A small network was shown many inputs. Here are its activations along a few directions, one row for each input.
Each table varies a few parts of the input and shows all the possible inputs, shuffled.
Descriptions start from the smaller parts, as in this example, which fits no table here: one of 2 separate values, together with either a single point or one of 9 places around a ring or (one of 5 places around a ring, together with one of 6 places along a line).
Shared parts are said once, and a part with two or three values counts as separate values.

Table:
r1: [-12  20  -4 -18   8 -10 -34  28   5 -17  29 -23  -1 -12  -1  27 -17]
r2: [ -2  34   1 -19   8 -11 -34  20  12 -29  17 -21   3  -7   1  28 -30]
r3: [-27   7  -8 -15  12  -6 -34  26   4 -15  34 -22  -8 -18  -1  26  -7]
r4: [ 10 -15  19   2 -12  10  32 -15   3  28 -15  18  10   9   4 -25  -1]
r5: [ 18  -3  22  -3 -32  -3  11   9   2  54  -5   3  21  10   4 -24  -4]
r6: [ 10  33  -2 -15  13 -10 -22   6  19 -42   4 -13   8  -8   4  21 -35]
r7: [-19   0 -10 -12  25   1 -22  17   6 -25  33 -18 -12 -18  -7  27  -2]
r8: [ 21  11   5 -11  27  -3 -11  -4  17 -50   4  -8   6  -8   1  12 -19]
r9: [  3 -21  14   4 -13   8  29  -4   4  37  -7  21   3   3  -1 -23   1]
r10: [ 24 -12  23   0 -17   6  23 -12   7  33 -17  11  20  12   4 -31  -2]
r11: [  0   9  -1  -5  32  -1  -4 -12  13 -61   6  -9 -10 -10  -4  20 -19]
r12: [  9  -7  18  -3 -32  -1   8  14   2  58   7   5  15   2   0 -21   2]
r13: [ -9 -30 -45  45  -8   4  28 -43 -62  -5 -58  21 -29  35  -4 -22  79]
r14: [ -5 -11  14  -3 -29   5   8  11   0  55   6  12   7   0   2 -17   1]
r15: [ 19   2  19   0 -27   0  17  -1   9  43 -18  10  22  10   6 -26 -14]
r16: [ -3 -17  14   0 -18   9  19   4   2  51   4  14   6  -2  -4 -18   4]
r17: [-20  -7 -70  56  29   4   0 -47 -57 -64 -40   9 -42  20   2  24  79]
r18: [-16   6  -7  -3  34  -2 -11   3  13 -50  16  -9 -19 -18  -6  21 -16]
What do these inputs look like to the network?
> one of 2 separate values, together with either a single point or one of 8 places around a ring
Changing only the choice among 2 separate values turns r14 into r3. The same change can be made to r16. Which row results?
> r7

Table:
r19: [-26  -4 -32  17  24   4  -4 -11 -20 -29   3  -4 -24   0  -9  18  39]
r20: [ 20  22  19 -17   5 -10 -13   7  23  -4  10 -18  24  -5   6   9 -38]
r21: [ -3  20  10 -26  -4  -6 -22  25  18  -5  31 -15   9 -13  -1  17 -32]
r22: [ -6  28 -13  -7 -17 -11 -32  13 -15   1   6 -25   9   8   5  20   6]
r23: [-31   2 -16  -3  -4   0 -36  29  -7   9  28  -5 -19 -19  -7  17  16]
r24: [-11  -4 -14   7  33   3   9 -16   9 -40   9  -2 -12 -12  -9  10   1]
r25: [  4  13 -21   9   7  -8 -11 -13 -14 -40 -20  -4  -8  10   9  13   8]
r26: [ -4  -2 -20  19  17   0  -3 -20  -9 -40 -14   0 -18   3  -2  13  14]
r27: [ 19   8 -10   2  17  -9  -2 -19   0 -40 -17  -6   1   7   0   5  -8]
r28: [  6  24 -18   6 -17 -11 -30   9 -20 -14 -17 -11   2  12   9  16   6]
r29: [ 25 -31  28  10 -43  12  50 -13  -2  83 -23  33  21  16   2 -55  15]
r30: [  8  -4 -11  11  31   1  11 -23   3 -46 -11  -1 -12   1  -6   5  -1]
r31: [ 22 -28  38   4 -36  16  55 -20  13  86 -31  32  27  20   4 -53  -5]
r32: [  0  -5  -1   7  43   8  17 -21  22 -46   8   3  -9 -17  -9   5  -7]
r33: [ 21  21  -4   0  -2 -13 -12   0   6 -19 -14 -10  12   3   6   7 -22]
r34: [ -2 -21   3  15 -50   9  25   1 -27  84 -26  24   4  23   6 -45  31]
r35: [  3 -28  16  10 -45  11  38 -11 -15  85 -28  23  11  23   1 -46  21]
r36: [-17  -2 -17  10  28   6   4 -10  -9 -38   5   2 -19  -7  -1  15  19]
r37: [-17   0  11 -24  11  -3  -8  23  18  -5  34  -8  -6 -20 -10  10 -20]
r38: [  6 -23   4  20 -52   6  25   0 -29  82 -22  27   6  18   4 -48  43]
r39: [ -1  11 -23  10   5  -8 -14 -11 -27 -34 -19  -7 -12  20   7  22  19]
r40: [ 14   6   1   9  31   3   9 -29  19 -49 -15   8  -1  -5   3   1 -19]
r41: [ 19  18   2  -4  21  -5  -1 -25  13 -47 -22   1   9   4   9   4 -25]
r42: [-14   6 -27  22  11   2  -8 -12 -23 -36 -17   2 -22  12   9  22  25]
r43: [-14   7  25 -19  17   4 -11  27  32 -10  27  -1  -4 -23  -2   3 -31]
r44: [-17 -22  -6  -5  36   9   3   5  11 -24  32  -4 -16 -25 -12  15   0]
r45: [ -8  17   2 -17  -6  -6 -29  31   1  -1  28 -13   1 -11   3  21 -14]
r46: [ 30  19   9  -6  10 -12  -4  -7  15 -21 -13  -9  19   2   4   4 -35]
r47: [-13  13  -8 -13 -14  -6 -41  32 -12   5  25 -16  -5  -5  -2  17   6]
r48: [ 32 -31  40   6 -36  15  57 -22  11  84 -25  37  30  14   2 -58   4]
r49: [-39  -6 -23   7  15  10 -15  15 -18 -16  20   0 -28  -9   1  27  24]
r50: [ -6 -18   7  -7  39  10  12   2  25 -26  31   2 -10 -28 -11   9 -13]
r51: [-28 -21 -12  -7  24   6  -7   9  -5 -21  26  -5 -20 -15 -10  14  16]
r52: [ 11 -27  13  16 -46   7  40  -8 -17  81 -21  28  12  15   3 -46  31]
r53: [ 12  27  11 -21  -8 -12 -12  12  11  -6  10 -22  19   3   4   9 -30]
r54: [ 10  10  20 -23  11  -6 -18  25  26  -6  29 -14  10 -16  -4  10 -35]
r55: [-32  -2   0 -14   5  -2 -24  25   5  -2  28  -8 -14 -17  -8  15   0]
r56: [ 12  12 -10   1  -4 -16 -16   0 -11 -17 -13 -16   3  10  -3  12  -4]
r57: [ 17 -30  27   7 -40  13  50 -15  -1  85 -29  25  19  20   2 -48   4]
r58: [ -2  24   0 -12 -14 -12 -28  15  -2  -3   4 -22  10   5   6  16 -10]
What do these inputs look like to the network?
> one of 4 places along a line, together with either one of 2 separate values or one of 8 places around a ring
Changing only the place on the line of 4 turns r28 into r33. The same change can be made to r38. Which row results?
> r29
Changing only the place on the line of 4 turns r22 into r53. The same change can be made to r49. Which row results?
> r44
Which other rows does r57 become when the place on the line of 4 takes its other values? List them by row number.
> r31, r34, r35
Which other rows agree with r58 in the place on the line of 4? List them by row number.
> r25, r26, r35, r36, r45, r51, r52, r55, r56
Which other rows does r39 become when the place on the line of 4 takes its other values? List them by row number.
> r25, r27, r41

Table:
r59: [  4   8  14  -9  29   2  -1  -5  34 -36   8  -5   3 -17   2   9 -36]
r60: [ 31 -30  29  20 -44  14  64 -27  -6  78 -49  41  21  28   4 -68  16]
r61: [ 34 -29  26  17 -46   8  61 -29  -9  84 -48  35  26  30   4 -61  14]
r62: [  7  10  21 -18   6  -2  -6   9  28  -3  20  -7  12 -13  -1  -1 -29]
r63: [-22 -17 -23  14  17   9   4 -15 -15 -14  -2   4 -21   2  -4  13  30]
r64: [ -6   1  18 -19 -14  -3 -12  29   4  26  20  -8   6  -3   2   1 -15]
r65: [ -3  10  -8   0 -30  -6 -19  22 -11  39  14  -4   4   1   3   6   5]
r66: [ -2   3  17 -17  -8   4  -9  29  12  35  31  -3  12 -13   1   4 -15]
r67: [ 40 -20  20  22 -53   5  56 -31 -14  84 -55  34  29  34   7 -62  17]
r68: [  0  12   6 -14 -21 -10 -16  32   3  37  22 -16  14  -6  -4   7 -17]
r69: [ -5  -5  19 -18  -2   2  -1  25  16  29  33 -11  10 -14  -4   1 -16]
r70: [-21   2 -31  17   2  -4  -6  -7 -26 -11 -12  -4 -20   9  -4  18  26]
r71: [  3  19 -17  -2  22  -7 -15 -11   1 -59  -9 -18  -4   1   3  19 -11]
r72: [ -3  -4 -22  14  32  -1   4 -18  -4 -47   1  -3 -14  -7  -7  15  13]
r73: [ -4   0   0  -6 -22  -4 -13  19  -8  34  18  -1   3  -1   2   6   3]
r74: [  8  16  14  -8  20   2  -9   0  27 -35   3   2   1 -10   8   9 -33]
r75: [-16  -9   9  -6 -17   5  -1  21   0  27  13  10  -7  -5  -2  -8   2]
r76: [-14  -5 -15   5  -8  -1 -16  11 -21  16  11  -2  -9  -1   1   7  30]
r77: [-18  -3 -20  14   6   4 -11 -10 -27 -18 -10  -1 -22  13   3  16  31]
r78: [ 17  26   2  -7  11 -12 -15   0  21 -33  -1 -16  11  -6   0  16 -31]
r79: [-22  -8 -17  14  12   9  -5  -8 -18 -15  -7   6 -24   7   0  12  29]
r80: [  6  10  -7  -4  27  -6  -5  -6   6 -56  -3  -4 -10  -6  -4   8 -14]
r81: [ -4   3  -6  -3  38   0   4 -10  13 -56   3  -4 -10 -11  -2  13 -19]
r82: [-14   2 -20  11 -18  -6 -18  16 -25  14  -1  -6 -12   5  -4  -1  30]
r83: [-20 -14   6  -6 -10   5   6  17   6  32  23   7  -6 -13  -3  -5  -1]
r84: [-18  -7 -10   5  -2   6  -9  13 -12  16  14   6 -11  -8  -3   2  27]
r85: [  9  22  15 -15  -9  -7 -23  12  17  -4   7 -13  16   0   5   6 -24]
r86: [ 14  17   9 -10  21 -10  -8   0  22 -33   3  -8   7  -9   1  16 -36]
r87: [  5  12 -10  -4  28  -3 -13 -14   1 -61  -5 -12  -4   1   6  20  -9]
r88: [ -5  -3 -21   8  28   4  -2 -21  -8 -51 -11   0 -14  -2  -3  13  16]
r89: [  5   9  21 -23   7  -5  -4  10  26  -1  18  -5  13 -15  -5   0 -34]
r90: [ -2   1 -23   9  24  -1  -6 -23 -16 -56 -13  -7 -12   5   0  17  19]
r91: [ 14  14  17 -23  -1  -9 -14   9  19  -4  14 -15  20  -4   1   7 -28]
r92: [ 28 -34  27  20 -40  14  70 -30  -3  79 -45  39  19  27   3 -69  14]
r93: [  3  16 -29  15  14  -7 -15 -16 -21 -51 -14 -12 -11   7   1  17  21]
r94: [-29 -23 -11   5   3  10   2   4  -8  12  11   2 -16  -7  -7  -2  28]
Changing only one part turns r83 into r73. The same change can be made to r59. Which row results?
> r86
What do these inputs look like to the network?
> one of 4 places along a line, together with either a single point or one of 8 places around a ring
Start at r78 and move only the place on the ring of 8, one step at a time. The first step leads to r85. Which rows follow, in order?
> r68, r65, r82, r70, r93, r71
